Here are a small network's activations along a few directions, averaged over the inputs that share one value of a field.
Values that are neighbours, or in one group, have similar rows; names and order tell nothing.
(in the rows, 500 means zero)
Strong random noise was added to every row along 5 fixed directions; ignore it. To show where, here is one row again and again, with new noise each time:
[489 507 464 535 478 511 546 657 580 492 482 331 531 418 547]
[305 613 324 832 488 591 316 467 575 650 753 509 226 595 313]
[531 810 230 209 754 719 360 591 398 743 358 234 350 594 312]
[185 549 203 820 474 509 371 411 628 492 668 652 414 595 425]
[419 738 355 507 511 604 492 572 482 546 338 268 543 500 483]
[621 341 578 428 476 434 623 741 624 421 514 342 573 333 653]
[318 293 283 503 508 404 647 726 729 345 414 461 774 365 632]


SUNIM, 20 values:
kufa: [447 627 619 530 607 573 469 355 387 516 353 548 421 547 548]
sogik: [632 466 769 434 581 469 494 505 416 458 401 476 318 522 590]
von: [518 491 640 661 353 506 591 528 372 395 428 529 796 389 581]
pili: [403 607 225 305 604 509 523 568 542 418 287 440 667 534 574]
tebo: [732 223 750 594 402 404 508 479 648 639 862 469 183 492 462]
bevi: [342 447 595 658 316 402 553 372 526 398 289 604 576 523 641]
pur: [537 444 473 391 644 498 492 254 409 561 687 835 433 702 426]
selok: [864 422 657 171 594 540 221 510 392 693 694 510 200 512 403]
somam: [657 257 546 206 548 328 607 366 513 466 588 673 591 506 602]
vego: [471 683 340 272 555 447 638 451 400 316 369 613 847 527 557]
buv: [455 471 529 762 457 543 548 472 573 651 606 437 305 552 422]
gosi: [514 543 660 397 486 539 506 497 394 714 362 318 394 452 356]
nulu: [571 491 604 542 438 555 388 596 399 680 581 352 461 447 241]
kefof: [320 552  66 261 762 531 585 639 539 388 314 584 772 565 511]
butu: [768 345 671 387 596 542 437 626 389 442 583 606 380 468 537]
gilid: [615 442 555 301 480 453 518 580 539 525 653 482 593 455 469]
zilim: [641 549 607 485 494 585 740 528 429 449 298 343 555 485 499]
zugi: [570 802 480 382 447 570 364 440 413 619 481 330 390 540 424]
nizop: [217 365 467 686 516 515 512 475 656 562 463 577 558 412 358]
dinup: [430 556 456 622 423 492 353 393 459 342 426 618 547 534 554]
Each value of SUNIM is a pair of two hidden parts, and every pair occurs once (5 first parts, 4 second parts).
Q: nulu and gilid share the first part; nulu and von share the second. Which value has the first part of von and the second part of gilid?
A: vego
Q: buv and sogik share the first part; buv and zilim share the second. Which value has the first part of zilim and the second part of sogik?
A: kufa
Q: bevi and tebo share the first part; bevi and gosi share the second. Which value has the first part of gosi and the second part of tebo?
A: somam
Q: selok and zugi share the first part; selok and dinup share the second. Which value has the first part of dinup and the second part of zugi?
A: pili

VUVUS, 20 values:
virar: [176 497  78 400 675 532 494 408 595 487 301 592 492 614 396]
tuni: [746 439 809 472 327 410 650 561 446 496 576 427 600 421 567]
pobof: [308 222 611 773 386 423 562 518 630 527 577 667 478 468 441]
dudo: [400 665 361 532 400 493 514 450 385 399 257 383 834 509 495]
keb: [569 682 438 458 352 511 394 285 412 396 452 527 593 499 583]
dufe: [379 424 257 390 483 368 460 387 658 415 604 716 608 538 621]
boze: [444 274 300 217 774 529 420 615 525 598 500 653 584 486 359]
tosi: [511 426 417 516 441 387 425 514 614 277 601 690 532 489 732]
fiv: [433  97 368 385 708 430 548 564 664 614 607 687 369 551 419]
lete: [488 484 814 705 282 398 688 576 608 320 496 387 658 310 702]
gonur: [420 527 311 466 476 411 536 521 644 277 470 559 624 475 711]
daloz: [316 631 461 835 341 577 566 794 514 470 321 242 694 393 462]
kenes: [345 519 519 636 499 497 546 389 462 484 547 651 554 484 419]
foli: [424 342 423 734 420 467 660 585 645 340 544 537 647 475 648]
kipi: [514 311 487 585 486 417 497 534 622 599 862 556 309 541 372]
bobuk: [438 593 661 643 400 517 468 359 395 476 318 510 488 564 492]
nulur: [463 563 588 447 483 515 529 503 440 422 388 400 621 397 618]
duk: [545 559 718 705 449 513 482 331 474 517 698 636 352 511 504]
nonek: [404 679 367 708 492 580 536 521 407 478 410 438 553 566 445]
kom: [519 592 364 270 697 571 352 382 425 624 293 466 411 635 418]
Each value of VUVUS is a pair of two hidden parts, and every pair occurs once (5 first parts, 4 second parts).
Q: tuni and nonek share the first part; tuni and dufe share the second. Which value has the first part of dufe and the second part of nonek?
A: gonur
Q: pobof and kenes share the first part; pobof and fiv share the second. Which value has the first part of fiv and the second part of kenes?
A: duk
Q: boze and dudo share the first part; boze and nulur share the second. Which value has the first part of nulur and the second part of dudo?
A: keb
